These are the activations of a small neural network, seen along a few directions. Each row is one input.
Each table varies a few parts of the input and shows all the possible inputs, shuffled.
Descriptions start from the smaller parts, as in this example, which fits no table here: values(2) and (point or line(9) or (line(6) and ring(8))).
Shared parts are said once, and a part with two or three values counts as separate values.

Other details of the inputs vary at random and push rows far along two fixed directions, the same in every table; ignore that.

A family of inputs:
r1: [ 28  21  -9  22   2 -21 -11  -5 -14 -24  20]
r2: [-35 -11  65 -56  23  31  28  -1  27  33 -28]
r3: [ 19   0   3  23 -22  -6  -7  22 -10   8  24]
r4: [-31 -79 -48 -22 -26 -35  -2 -20  24  14  -4]
r5: [ 12  29 -21  19   5   6 -26   0 -12 -23  10]
r6: [ 41  31 -16  34   6 -21  -6   0 -21 -30  23]
r7: [-38  22  52 -25  27  34  11   5   8   5 -22]
r8: [ 16  33 -24  25   3   4 -22   1 -15 -22   8]
r9: [ 31  11 -10  -4   4  -2 -19   6   3  -6  11]
r10: [ -8 -74 -57 -20 -36 -16   5 -17  24  31 -20]
r11: [-44  17  53 -31  31  35   9   1   8   7 -18]
r12: [ 2 35 62 -2 29  9 25  3 -9 -6 -9]
r13: [ 21  14  -6  14   4 -19 -13  -8  -8 -22  20]
r14: [-37 -68 -68  -7 -31 -10   2 -15  13  23 -28]
r15: [ 48  25 -20  19   1  -1  -1   6  -9  -6   6]
r16: [-52 -77 -48   8 -52 -13  -1   4  11  26  -1]
r17: [-46  -9  82 -17  -2  10  41  13   0  18  -4]
r18: [ 24  39 -32  35   4   6 -12   6 -20 -24   8]
r19: [-38   1  68 -38  29  11  23  -6  14  12 -11]
r20: [ 45  21 -15  16   3  -2  -7   5  -9  -5   4]
r21: [ 40  19 -11   6   1   0 -17   1  -4 -10  12]
Description of these inputs: values(3) and (point or line(6)).
List by row number the other rows that have the values(3) part in common with r19. -> r1, r4, r6, r12, r13, r17
Change only the line(6) part in r2. List by row number the other rows that result. -> r9, r10, r15, r20, r21

A family of inputs:
r22: [-24 -23  11 -18  -1  -8  11 -13   9   8  -7]
r23: [-36 -28  15 -14  -2 -14  12 -12   6   9  -6]
r24: [-22 -17  -5 -15  -5  17  10  -7  10  15 -27]
r25: [ 35 -28 -61  29 -28 -41 -15  -4  -9 -10  32]
r26: [ 77  -5 -77  29 -20 -39 -28  -1  -8 -11  28]
r27: [ 36 -22 -60  34 -29 -45 -19  -3 -15 -15  35]
r28: [ 44 -17 -54  22 -31 -32 -54  10  -4 -13  53]
r29: [-34 -30   6 -29  10  -3  12 -18  19   8 -13]
r30: [ 43  80  35  35  19  20   3  25 -28 -24  17]
r31: [-27 -20   8   5 -17   2  23   8  -4  12 -10]
r32: [-31 -40   3 -46  10   3  19 -21  28  21 -32]
r33: [ 57 -13 -83  11 -15 -33 -38 -16  -2 -12  20]
r34: [-55 -29  -2 -21   0  11  13  -9  15  14 -26]
r35: [ 54   4 -76  47 -29 -23 -29   9 -18 -18  24]
r36: [ 14  46  59   9  23   6  10   4 -12 -16  12]
r37: [-33 -39  20 -16  -9 -13  22  -8  10  12 -13]
r38: [ 16 -10 -66  43 -31 -29 -31   1 -18 -21  24]
r39: [32 45 56 -1 24  9 24 12 -4 -1 -2]
r40: [-12 -37  11 -28  -5  -2  24 -13  22  25 -26]
r41: [-14 -40  14 -21 -11  -6  35  -4  14  23 -15]
r42: [ 63  86  31  29  29  26   0  26 -24 -16   5]
r43: [ -4  40  61  -3  25   5   8   3 -10 -15   4]
r44: [ -1 -23 -80  18 -17 -17 -30 -10  -1 -13  11]
r45: [-18  29  56 -15  12  40 -10  23   1  13   4]
r46: [ 40 -12 -61  15 -27 -30 -62   7  -5 -17  56]
r47: [ 31 -24 -58  35 -30 -50 -19   1 -18 -19  35]
r48: [ -5 -27  11 -18  -4  -4  17 -10  15  13 -16]
r49: [-18 -24   2 -32  11  -1   8 -17  20   7 -19]
r50: [ -1 -30  13 -16  -8  -7  27  -3  13  20 -14]
r51: [-33 -37  14 -45  -1   6 -11   0  26  18   5]
r52: [ 28 -18 -59  40 -24 -50 -33  -7 -18 -26  38]
r53: [ 29  91  28  23  41  26 -17  14 -22 -38  12]
r54: [-38 -39  16 -21 -22  21  -2  14  19  36  -8]
r55: [-21 -25   1 -11 -10  15  18  -3  12  19 -29]
r56: [-19 -31  14 -15  -5  -6  20 -11  13  14  -9]
r57: [  1   1 -19 -16  17  22  -4  -6   6   6 -24]
r58: [ 23 -29 -85   6 -21 -10 -26 -11   1   5  -6]
r59: [-35 -30   8  -5 -18   8  30   3   4  23 -17]
r60: [  2  59  53   9  42   2  -6   3 -16 -31  17]
r61: [-12 -31  11 -19  -6  -5  20 -10  14  13 -13]
r62: [ 21  -1 -77  39 -26 -23 -39  -4 -17 -23  27]
r63: [ 28  71  33  13  30  30  -4  10 -16 -17  -3]
r64: [ 20   4 -75  49 -24 -30 -43  -2 -24 -28  35]
r65: [-56 -26   0 -16   0   6  10  -6  11   8 -24]
r66: [ -8   8  75 -25   7  17  16  27  12  24   9]
r67: [  6 -27   4 -29   0   1  18 -12  20  24 -23]
r68: [ 39  91  26  19  45  29 -17  13 -22 -34   6]
r69: [-43 -26  -1 -18  -9  14  17  -8  12  20 -23]
r70: [ 23  71  39  29  21  22  -1  15 -22 -23  14]
r71: [ 39  73  35  23  25  27  -2  16 -19 -19   1]
r72: [ 22  64  40  28  16  20  11  21 -23 -14  12]
r73: [-48 -16  -2  -5   3   3   4  -5   5   2 -14]
r74: [-27 -29   3 -33  10  -2  12 -17  20   8 -17]
r75: [ -9  47  50 -10  26  39 -22  24  -4  -3  11]
r76: [-22 -12   6  15 -13  -1  18   8 -10   8  -1]
r77: [  4 -32 -68  13 -16 -45 -33 -15  -2 -23  23]
r78: [ 20  76  42  42  22  13  -8  19 -32 -32  23]
r79: [-33 -44  21 -11 -11 -16  32  -3   3  20  -7]
r80: [-48 -26   4 -12 -11   6  14  -4   6  14 -20]
r81: [-38 -28   6  -7 -14  10  20  -4   7  18 -19]
r82: [-29 -34  17 -14 -25  16   4  23  17  40  -3]
r83: [-29 -27   1 -12 -13  14  21  -3  12  19 -25]
r84: [-13 -28   6 -33   1   0  16 -17  20  19 -23]
r85: [  5  56  52   0  41   9  -2   0  -9 -26  11]
r86: [ 33  69  49   6  33  11  -2   5 -14 -27  15]
r87: [-10 -27  -4 -45  16   6  11 -20  24  18 -27]
r88: [ 14 -47 -75   3 -28 -10 -12  -9   9  17 -16]
r89: [-29 -19  -5 -16  -7  15  13  -6  10  15 -23]
r90: [ 20  62  53   5  32  10   1   3 -13 -22  15]
r91: [-21  -8 -11 -14   8  16   1  -6  10   4 -24]
r92: [ -3 -14  -3  -3 -11  11  23   6   7  22 -24]
r93: [ 43  75  49   8  36  12  -7   5 -15 -29  14]
What is each input in this table made of? -> values(2) and line(4) and (point or line(8))
Changing only the line(4) part turns r54 into r82. The same change can be made to r55. Which row results? -> r35
Change only the line(8) part in r61. List by row number the other rows that result. -> r36, r37, r40, r48, r52, r56, r67
Change only the values(2) part in r67. List by row number the other rows that result. -> r88
Change only the line(4) part in r30. List by row number the other rows that result. -> r53, r83, r89
List by row number the other rows that have the line(4) part and the values(2) part in common with r69. -> r24, r45, r58, r62, r63, r64, r80, r89
